A small network was shown many inputs. Here are its activations along a few directions, one row for each input.
In each table, some parts of the input vary, and every possible input appears once, in random order.
Descriptions start from the smaller parts, as in this example, which fits no table here: one of 2 separate values, together with either a single point or one of 9 places around a ring or (one of 6 places along a line, together with one of 8 places around a ring).
Shared parts are said once, and a part with two or three values counts as separate values.

A family of inputs:
R1: [-0.55  2.31 -2.55  1.95 -0.80 -1.22 -3.07  0.86 -0.63 -0.43  2.56  1.11
 -1.70 -2.05]
R2: [ 1.32  1.49 -2.10  2.07 -2.46 -2.55 -3.38  1.03  0.94 -0.88  0.78 -0.38
  1.42 -2.11]
R3: [ 1.04  1.51 -1.11  2.54 -2.48 -1.68 -3.48  0.61  0.52 -1.89  0.87 -0.39
  0.24 -2.46]
R4: [-1.56  2.53  0.06 -6.63 -1.37  1.35  0.79 -2.19  5.53 -3.12  1.64 -3.50
 -1.66  2.33]
R5: [-0.19  2.28 -3.61  1.46 -0.82 -2.02 -2.97  1.29 -0.21  0.55  2.41  1.19
 -0.59 -1.68]
R6: [-1.11 -3.20  2.59 -2.72  0.65  1.53  7.25  0.71 -1.43  0.50  0.10 -0.24
 -2.12  4.20]
R7: [-0.16  1.05 -0.59  3.05 -4.22 -2.79 -3.96  0.56  2.93 -1.69 -1.49  0.33
  2.50 -2.44]
R8: [ 0.11 -0.95  1.46 -0.34  5.50  0.83  2.47 -2.45 -3.05  0.75 -4.78 -1.08
  1.07  1.51]
R9: [ 0.27 -0.90 -3.70  0.59 -0.36 -0.64 -3.67  0.55  0.02  2.83  3.14  0.04
 -0.81 -3.36]
R10: [ 1.85 -2.25  4.08 -3.50  3.66  0.73  6.10  0.19 -1.54  2.52  0.55  3.15
 -1.78  1.83]
R11: [-1.76 -0.37  1.93 -0.48  1.41  3.42  3.45 -0.59 -2.49 -0.90 -4.26 -1.40
  3.21  3.44]
R12: [-0.37  1.03  0.32  3.52 -4.23 -1.87 -4.07  0.13  2.54 -2.79 -1.40  0.41
  1.30 -2.76]
R13: [-1.48 -1.41  2.52 -1.14 -1.40  3.89  5.15 -0.41 -1.24  0.15 -1.35 -0.95
  1.94  6.16]
R14: [ 2.69 -2.31  3.31 -1.50  7.24  0.85  3.09 -0.42 -1.51  2.54 -2.06  1.80
 -1.12  1.18]
R15: [-0.10 -0.83 -2.62  1.13 -0.33  0.16 -3.71  0.13 -0.36  1.88  3.30 -0.09
 -1.90 -3.78]
Q: Describe the family of inputs behind these rows.
A: either a single point or one of 6 places around a ring or (one of 2 separate values, together with one of 4 places along a line)
Q: A walk changes only the place on the ring of 6. It starts at R13 and steps to R11. List the rest of the walk in order.
A: R8, R14, R10, R6
Q: Which other rows does R12 become when the choice among 2 separate values takes its other values? List them by row number.
A: R7

A family of inputs:
R16: [ 0.25  2.11 -0.38  1.95 -4.38 -2.42 -1.65  4.15  1.44 -1.48  2.39  1.82
  0.48 -1.48]
R17: [ 1.45 -1.67 -0.30  1.82  1.32 -2.64  2.13  2.40 -4.07  2.93  1.79  3.68
 -1.29 -1.18]
R18: [-1.33 -2.80  2.94 -5.06 -1.15  2.94  5.47 -0.36  2.38  0.02  1.64 -1.34
 -1.08  4.16]
R19: [-2.37 -0.35 -0.35  3.77 -2.83  0.92  1.21  1.49 -3.51 -1.27 -1.07  0.45
  1.74  1.34]
R20: [-0.83  1.64  3.24 -6.01  2.00  1.30  5.37 -2.00  1.73 -1.97 -0.74 -1.53
 -1.46  4.95]
R21: [ 1.86 -1.22  1.97  2.00  3.93  0.94 -0.07 -0.91 -2.33  2.11 -3.95  0.71
  2.70 -0.64]
R22: [-1.11  0.64 -1.97 -1.13 -3.89  0.39 -3.41  0.36  3.19  0.68  3.51 -0.31
 -0.56 -1.87]
R23: [ 0.67  1.09 -2.04 -1.74  4.92  2.42 -0.10 -1.37 -3.84  0.94 -1.17 -0.27
  0.50  1.42]
R24: [-1.15  1.26 -1.25  3.12 -6.00 -1.11 -0.58  2.02  0.33 -2.93  0.18 -0.33
  1.83  1.13]
R25: [-0.19 -1.23  4.33 -1.73 -2.19  0.23  7.11  2.03  0.36 -1.71  0.34  1.77
 -0.32  4.96]
R26: [ 0.65 -1.95 -1.15 -0.72 -0.34 -0.62 -2.17  0.65  1.04  1.90  4.56 -0.30
 -3.70 -2.92]
R27: [-2.82 -1.74 -1.96  0.42 -1.98  3.75 -0.18 -0.70 -1.43  0.44  0.07 -2.97
  1.22  0.66]
R28: [-0.59  4.79 -2.00 -1.94 -0.63 -1.28 -3.36 -1.46  2.73 -1.80  1.64 -0.36
 -0.50 -1.20]
R29: [ 0.05 -3.20 -1.90 -0.75  2.95  0.69 -0.04  0.65 -1.14  4.84  2.78  1.00
 -2.44 -1.26]
R30: [-1.03 -0.88  1.51  2.51  0.34  1.02 -0.93 -1.67 -0.81 -1.58 -5.27 -1.03
  2.95 -0.62]
R31: [ 0.50 -0.81  0.15  3.27  0.77  0.72  2.00  2.13 -5.04  2.33  0.39  2.17
  1.61  1.42]
R32: [-1.72  3.88 -2.72 -1.11 -1.74 -0.32 -2.15 -1.88  1.59 -3.10 -0.59 -3.53
  1.28  1.23]
R33: [ 2.50 -2.17  1.31  1.33  5.17 -1.86 -0.47 -0.19 -0.29  2.80 -2.74  2.71
 -0.56 -2.48]
R34: [-0.48 -2.32 -1.36 -0.08  1.72  3.52  0.42 -0.05 -3.05  4.06  1.50 -0.95
  0.81  0.53]
R35: [ 0.62  0.97 -1.93 -1.61  6.22 -0.74 -0.05 -1.02 -1.62  2.48  0.59  0.98
 -2.67 -0.60]
R36: [ 2.24  0.04 -0.57  2.92 -1.55 -2.74  0.23  2.74 -0.45  0.44  2.86  3.15
 -2.96 -2.23]
R37: [ 1.21  2.18 -1.21 -1.54  2.93 -2.15 -2.12 -1.09  0.60 -0.54  2.53 -0.37
 -3.78 -2.28]
R38: [ 3.16 -1.00  2.05  1.39  1.86 -3.30 -2.57 -0.37  1.97 -0.28 -0.74  1.42
 -1.62 -4.12]
R39: [ 0.20  0.71  0.55  1.82 -2.75 -1.50 -2.58 -1.19  2.93 -2.94 -3.78 -1.82
  3.54 -0.66]
R40: [ 1.38  1.60  1.29  1.00 -1.70 -2.48 -3.84 -0.85  4.10 -1.62 -1.57  1.44
  1.72 -3.05]
R41: [-2.32  2.47 -1.81 -0.44  1.15  2.14 -0.28 -2.48 -2.04 -1.77 -1.99 -3.00
  1.08  1.44]
R42: [-2.16 -0.46 -2.87 -0.19 -4.90  1.77 -2.20 -0.13  2.30 -1.31  1.29 -3.31
  0.96  0.34]
R43: [ 1.34 -1.57  6.42 -3.29  0.76  0.39  4.81 -0.90  2.94 -1.69 -4.44  0.13
  0.52  2.98]
Q: Describe the family of inputs behind these rows.
A: one of 4 separate values, together with either a single point or one of 6 places around a ring
Q: The inputs of R26 and R36 match in every part but the choice among 4 separate values. If R27 is changed in the same way as R26 into R36, which row does it become?
A: R19
Q: Which other rows does R32 become when the place on the ring of 6 takes its other values? List them by row number.
A: R23, R28, R35, R37, R41
Q: List by row number the other rows that have the choice among 4 separate values in common with R30.
A: R21, R33, R38, R39, R40, R43
Q: Which other rows does R43 become when the choice among 4 separate values takes its other values? List them by row number.
A: R18, R20, R25
